Small tables with named rows and columns. After each table, cells are looked up by row and column.

vof:
,tesa,kisobat,kulen,fige,zit,gulegi,kuvi,bogifim,mulug,bedul
pevez,551,423,215,463,616,681,393,589,491,552
nozefer,502,431,670,643,447,512,393,432,776,576
gife,481,646,545,399,650,481,393,448,210,640
zupuva,487,743,718,652,439,372,393,546,612,585
pimeg,545,443,619,743,559,707,393,595,850,420
zezima,533,623,748,540,451,512,393,543,342,796
fiz,501,735,470,492,504,460,393,620,542,180
fepog,546,390,232,485,638,708,393,598,507,568
rikod,498,700,443,490,492,451,393,612,523,119
geru,544,515,314,514,536,611,393,458,731,278
zep,540,705,667,638,498,524,393,798,653,399
zabab,552,697,704,655,516,528,393,832,644,404

kulen of nozefer = 670
bogifim of rikod = 612
mulug of zupuva = 612
bedul of pimeg = 420
kulen of zezima = 748
gulegi of fepog = 708
kulen of rikod = 443
tesa of zep = 540
mulug of geru = 731
kuvi of fepog = 393
bedul of fepog = 568
gulegi of geru = 611
bogifim of fepog = 598
kulen of pevez = 215
bogifim of pimeg = 595
gulegi of pevez = 681
kisobat of zabab = 697
kisobat of nozefer = 431
Which row has the largest fige? pimeg

bog =
|  | tofe | koba | nudogi | liguve | sigumu | rozam |
|---|---|---|---|---|---|---|
| feveb | 150 | 113 | 160 | 177 | 79 | 167 |
| zulo | 49 | 115 | 146 | 130 | 210 | 131 |
| fanog | 98 | 66 | 146 | 163 | 153 | 60 |
| vized | 109 | 119 | 120 | 190 | 209 | 167 |
| tipome | 88 | 151 | 92 | 209 | 204 | 164 |
| rek | 147 | 75 | 240 | 75 | 185 | 114 |

What is the sigumu of vized in bog?
209
What is the tofe of vized in bog?
109
What is the rozam of fanog in bog?
60
What is the sigumu of feveb in bog?
79
What is the nudogi of vized in bog?
120
What is the sigumu of tipome in bog?
204
What is the koba of vized in bog?
119

tok =
        vog  lisezor
zukala  112      190
tiz      98      180
kuvomi  157      127
fov      56       72
gev     207      144
geveli   81      136

What is the vog of tiz in tok?
98
What is the lisezor of tiz in tok?
180
What is the vog of geveli in tok?
81
What is the vog of zukala in tok?
112
What is the lisezor of gev in tok?
144
What is the vog of gev in tok?
207
What is the vog of fov in tok?
56
What is the lisezor of fov in tok?
72
What is the lisezor of zukala in tok?
190
What is the lisezor of geveli in tok?
136
What is the vog of kuvomi in tok?
157
Which row has the largest lisezor? zukala

popa
         fosekor  zoresan
libev        3.7      0.9
kesagab      5.7      4.0
seb          3.7      2.2
kotezav      7.7      2.7
bunu         2.3      3.6
tel          3.8      5.8
ven          5.7      3.8
tave         8.1      4.8
fofule       7.7      3.6

tave, fosekor => 8.1
libev, zoresan => 0.9
kesagab, fosekor => 5.7
fofule, zoresan => 3.6
kotezav, zoresan => 2.7
seb, zoresan => 2.2
tel, zoresan => 5.8
bunu, zoresan => 3.6
seb, fosekor => 3.7
libev, fosekor => 3.7
kesagab, zoresan => 4.0
bunu, fosekor => 2.3
ven, zoresan => 3.8
ven, fosekor => 5.7
tel, fosekor => 3.8
fofule, fosekor => 7.7
tave, zoresan => 4.8
kotezav, fosekor => 7.7
Row with the largest zoresan: tel

det
        rogano    bup    mak  sivid    mep   bodu    pof    muk  setima    gib
budopu   37.61  57.68  23.93  15.19   3.42  59.91  34.35  38.20   49.08  62.23
ler      54.15  57.26  10.60  19.42  21.95  57.74  43.84  32.37   53.15  58.02
sol      22.37  19.05  68.65  51.87  62.20  18.16  10.34  41.26   15.74  18.12
zanob    45.86  46.63  28.78  30.68  12.26  76.61  23.20  36.47   16.53  38.44
gezun    46.03  41.87  32.95  36.05   8.53  70.11  28.75  58.85    1.54  33.17

bodu of zanob = 76.61
setima of gezun = 1.54
mak of sol = 68.65
mep of zanob = 12.26
muk of zanob = 36.47
bodu of budopu = 59.91
pof of gezun = 28.75
setima of budopu = 49.08
sivid of gezun = 36.05
sivid of zanob = 30.68
Which row has the largest bup? budopu

deka
|  | mil | kope | nobos |
|---|---|---|---|
| filomi | 155 | 108 | 194 |
| pepa | 139 | 180 | 137 |
| det | 161 | 189 | 127 |
| gupa | 114 | 185 | 210 |
| koz | 62 | 142 | 151 |
| lavemus | 143 | 154 | 147 |
| tova | 90 | 127 | 82 |
| zevus | 98 | 97 | 116 |
| tovufo | 154 | 84 | 160 |

filomi, kope -> 108
zevus, nobos -> 116
lavemus, nobos -> 147
pepa, kope -> 180
filomi, mil -> 155
koz, kope -> 142
filomi, nobos -> 194
gupa, mil -> 114
zevus, mil -> 98
tova, nobos -> 82
zevus, kope -> 97
tovufo, mil -> 154
koz, nobos -> 151
gupa, nobos -> 210
pepa, nobos -> 137
tovufo, nobos -> 160
gupa, kope -> 185
det, mil -> 161
Which row has the largest kope? det

ruf
cols = poz, lel, tose, zegamaf, mubaz, pokobo, namus, fof, palir, tav
leguram: [133, 178, 121, 184, 119, 177, 157, 81, 94, 83]
fugi: [114, 85, 126, 105, 46, 52, 65, 133, 81, 113]
pefumov: [26, 85, 73, 103, 37, 64, 84, 122, 105, 125]
segir: [94, 97, 157, 122, 122, 182, 84, 114, 204, 36]
medosi: [149, 107, 114, 99, 171, 48, 86, 98, 155, 157]
vuz: [94, 97, 88, 122, 140, 171, 183, 137, 54, 72]
kip: [112, 112, 110, 149, 123, 152, 185, 134, 68, 110]
tofof: [89, 81, 161, 81, 80, 177, 122, 152, 245, 137]
lonirig: [145, 179, 109, 129, 59, 127, 117, 50, 111, 136]

tose of medosi: 114
fof of vuz: 137
palir of fugi: 81
tose of vuz: 88
tav of fugi: 113
poz of pefumov: 26
poz of vuz: 94
lel of fugi: 85
pokobo of segir: 182
mubaz of leguram: 119
zegamaf of pefumov: 103
Which row has the largest namus? kip

vuduso =
|  | lib | pibuleb | sananos |
|---|---|---|---|
| rep | 0.692 | 0.548 | 0.548 |
| mora | 0.618 | 0.672 | 0.484 |
| ronulen | 0.789 | 0.205 | 0.409 |
| ribo | 0.714 | 0.313 | 0.519 |
| nep | 0.660 | 0.577 | 0.893 |
| tev | 0.352 | 0.786 | 0.775 |
| gagi | 0.373 | 0.411 | 0.176 |
| kiro | 0.517 | 0.810 | 0.543 |
| vov | 0.643 | 0.597 | 0.297 |
| rabi | 0.629 | 0.708 | 0.769 |
| pak | 0.718 | 0.874 | 0.705 |
| vel | 0.664 | 0.403 | 0.293 |
| rivuzi | 0.260 | 0.270 | 0.472 |

mora, sananos: 0.484
ribo, lib: 0.714
ronulen, lib: 0.789
gagi, pibuleb: 0.411
gagi, lib: 0.373
rabi, lib: 0.629
tev, pibuleb: 0.786
nep, sananos: 0.893
nep, pibuleb: 0.577
rivuzi, sananos: 0.472
pak, lib: 0.718
nep, lib: 0.660
pak, sananos: 0.705

daram =
|  | tek | fozoko | tur |
|---|---|---|---|
| toz | 416 | 420 | 293 |
| firuzak | 344 | 354 | 192 |
| mez | 690 | 684 | 565 |
| bedasi | 420 | 426 | 359 |
| sesem | 504 | 508 | 410 |
| bam | 541 | 540 | 397 |
| dovodur | 339 | 349 | 215 |
| dolet | 894 | 880 | 818 |
| zufa | 574 | 571 | 435 |
| sesiva | 425 | 428 | 327 |
| segel | 328 | 338 | 182 |
| zigu | 330 | 341 | 184 |
| nemin | 690 | 684 | 565 |
| tup | 530 | 531 | 375 |

What is the tur of dolet in daram? 818
What is the tur of segel in daram? 182
What is the tek of nemin in daram? 690
What is the fozoko of mez in daram? 684
What is the fozoko of nemin in daram? 684
What is the fozoko of zufa in daram? 571
What is the tek of bedasi in daram? 420
What is the tek of dolet in daram? 894
What is the tur of bam in daram? 397
What is the tek of dovodur in daram? 339
What is the tur of firuzak in daram? 192
What is the tek of sesiva in daram? 425
What is the tek of toz in daram? 416
What is the tur of mez in daram? 565
What is the tur of nemin in daram? 565
What is the tur of zufa in daram? 435
What is the tur of tup in daram? 375

